These are the activations of a small neural network, seen along a few directions. Each row is one input.
In each table, some parts of the input vary, and every possible input appears once, in random order.
A made-up example of a description, with smaller parts first: one of 2 separate values, together with either a single point or one of 11 places around a ring or (one of 6 places along a line, together with one of 8 places around a ring).
Shared parts are said once, and a part with two or three values counts as separate values.

Other details of the inputs vary at random and push rows far along two fixed directions, the same in every table; ignore that.

A family of inputs:
x1: [  6 -16  13 -12  -9  35  35   8  28   1   6]
x2: [ -5 -13  35   2   0  18  44  -5  30  -5  21]
x3: [ 2 -4  3 -7  1 16  7  9 -1  5 -6]
x4: [-17 -14  11  -5 -16  52  68 -12  31  27   8]
x5: [-14  17  13  15   5 -38 -29  -3 -24 -15  -4]
x6: [  7  20 -52  -7   3  -5 -32 -11 -21  30 -25]
x7: [-24  15  42   7  -9 -27  -2  12  -8 -28   2]
x8: [-13  25  30  -1   0 -24 -23  19 -13 -20 -15]
x9: [ 28 -17 -66   8   5  -2 -26 -19 -13  18   5]
x10: [  8 -23   4 -11   3  42  37   3  19  16   4]
x11: [ -1   5  36  -8   0   5  19   9  31 -14   5]
x12: [ 15  11 -30   0  19 -28 -45  -2 -12   2  -9]
x13: [-18  21  31  12  10 -39 -16  -2  -8 -20   2]
x14: [-17  22  66  -6  14 -16  13  14  20 -23   0]
x15: [-20  18  16  13  -7 -39 -30   6 -32 -20  -8]
x16: [ -3   7  -3   8  -5 -24 -18   1 -15 -15   0]
x17: [ 40 -30 -72  -9   6  34  -5 -15   8  33   3]
x18: [ 22  -7 -64  -2  -2   2 -40  -1 -27  15 -13]
x19: [ -8 -11   3   6  -7   6   9  -2 -11   2   4]
x20: [ 13 -28 -14  -1 -10  32  34  -8  19  11  19]
Description of these inputs: one of 2 separate values, together with either a single point or one of 9 places around a ring.
- Changing only the choice among 2 separate values turns x6 into x4. The same change can be made to x14. Which row results? => x13
- Which other rows does x3 become when the choice among 2 separate values takes its other values? List them by row number. => x19

A family of inputs:
x21: [  9 -14 -40   7  -6   6  -8  -9  -6  10   3]
x22: [ -7   4 -16  16   0 -27 -27  -4 -19  -9   0]
x23: [ 15  11 -16  -3  11 -24 -31  -2  -9  -2  -5]
x24: [ 3  5 13 -6  7 -2 -3  7  0 -5 -6]
x25: [  8 -22 -13  -4 -17  32  28  -2  15  11  10]
x26: [  8  18 -17  -5  12 -20 -32   3  -1  -2 -12]
x27: [  4  20 -16  -4  14 -23 -38   4  -9  -2 -15]
x28: [ 12  -9 -24  -5  -3  19   8  -4  17  12   2]
x29: [  3 -30 -10   6 -13  21  23  -6  -2   7  15]
x30: [ 10  -3 -17   5  -3 -17 -23  -4 -20  -4   0]
x31: [ -8  22  50  -9   9 -19   4  13  17 -21  -2]
x32: [ -5  12   7   0  -7 -12 -11   8  -4 -11  -6]
x33: [-26  28  56  -1   1 -20   2  19  11 -30  -6]
x34: [-41  44  80   1  -1 -35   7  20   2 -29 -11]
x35: [  9 -12 -40   2  -5  16   3 -22 -11  26   1]
x36: [ -9 -17  19   1  -9  26  27   9   4  -1   6]
x37: [-19  -5  41  -2  -5  22  35  11  20  -8   7]
x38: [ -4 -14  11  -5 -12  34  31   8  15   4   5]
x39: [ 19 -19 -39  -5 -10  24   1  -4  -6  15   0]
x40: [-28  -3  53  -3  -8  23  52   8  14   0   4]
x41: [  0  11 -19  10   4 -23 -30  -3  -6  -6  -2]
x42: [-19  30  47  14  17 -54 -24   5  -3 -33   3]
x43: [  4 -24 -21   8  -2  27  26 -12  13  14  14]
x44: [ 15   1 -21   2  10 -19 -27  -7 -11   1   1]
x45: [  4  12   4  -2   1 -18 -18   6 -10 -11  -7]
x46: [ 19 -26 -36   4   3  12   0 -14 -12  14   9]
x47: [  8 -15 -22   8   7  13   9 -13   8  10  12]
x48: [ 10 -18  -5   1   8  10  12  -8   7   6  13]
x49: [ 16   4 -25  -7  13  -7 -27  -1 -10   8 -11]
x50: [-10 -16  40  -2 -17  19  44   4  20 -11  16]
x51: [ -4  23   8  -4   6 -20 -20   7   6 -12 -10]
x52: [-23  11  61  -5  -4  13  43   7  23  -5  -2]
x53: [-14  15  26   2  13  -9  -7   9   4 -10  -5]
x54: [-16  30  27   3  -1 -32 -13  -4  -7 -11  -8]
x55: [ 2  2 -8 -7  2 11 -1  4  8  5 -7]
x56: [  4   6   7   2   5 -23 -16   0 -10 -12   1]
x57: [ 18   0 -24  -1   5 -12 -23  -4 -13   3  -3]
x58: [  5  13 -10   1   2 -22 -34   7 -24  -7 -12]
x59: [  3   0 -17   6   4 -13 -30   4 -29   0  -8]
x60: [  4  11 -11   3  16 -24 -40   3 -20  -1 -12]
x61: [ 14 -17 -11  -3   4  19  16  -7  18   9  12]
x62: [  1 -11   2  -5  -7  18  13   6   0   1  -1]
x63: [  0   4   5   3  -9 -10  -7   5  -6 -11   1]
x64: [-6 10  6 -7 -6  8 16  0  0  8 -6]
x65: [-15  -8  22  -1  -3  22  33  -2   6  11   0]
x66: [ -9   8 -18  12   0 -24 -21 -17 -28   5  -3]
x67: [-10 -11  -9   4 -13   8  19 -13  -9  12   8]
x68: [ -3   9  26   1  -3 -17  -3   6  -2 -19   2]
x69: [12 -2  2 -8  4  6  5  3  4  0  0]
x70: [ -2 -21   2   1 -17  22  28  -2  12   2  12]
x71: [ -7  11 -21   6  -7 -17 -17 -10 -24   7  -4]
x72: [-10  17  27   4  12 -28 -24  12 -15 -16  -9]
x73: [  9  -6 -44  -3  -8  16   2 -14 -12  26  -3]
x74: [ -8   0  34 -12 -10  20  36  10  31  -9   5]
x75: [-17 -14  35   7 -13  11  38   1  14 -13  16]
x76: [ 13  11 -17  -3  12 -22 -29  -1  -2  -2  -5]
x77: [-10 -24  11   1 -13  42  40   6  13   8  10]
x78: [  1  28  13  -7  14 -32 -29   8   2 -14 -11]
x79: [ 10  -3 -35   3  -5  -1 -16  -4  -4   7  -4]
x80: [ 15 -10 -41  -6  -4  24   5 -16  -5  31  -7]
x81: [ 8 -7  4 -7  2 23 25  0 29  6  8]
x82: [-11  11   9   3   8  -8 -13   6  -4  -6  -6]
x83: [ 11  -9   0 -13   7  25  18   1  21  12   0]
x84: [  6  -1 -12   5   6  -1  -4  -6   8   3   6]
x85: [ 15 -28 -37   6  -6  12  -2 -12 -17  13  11]
x86: [ 16 -21 -35  -5   9  28  -2  -6   3  24   0]
- Describe the family of inputs behind these rows. => one of 6 places along a line, together with either one of 2 separate values or one of 9 places around a ring
- Changing only the place on the line of 6 turns x45 into x85. The same change can be made to x69. Which row results? => x46
- Which other rows agree with x27 in the place on the line of 6? List them by row number. => x24, x33, x34, x38, x49, x52, x55, x58, x62, x83
- Which other rows does x54 become when the choice among 2 separate values takes its other values? List them by row number. => x73
- Which other rows does x67 become when the choice among 2 separate values takes its other values? List them by row number. => x66
- Which other rows does x82 become when the place on the line of 6 takes its other values? List them by row number. => x28, x41, x43, x51, x55
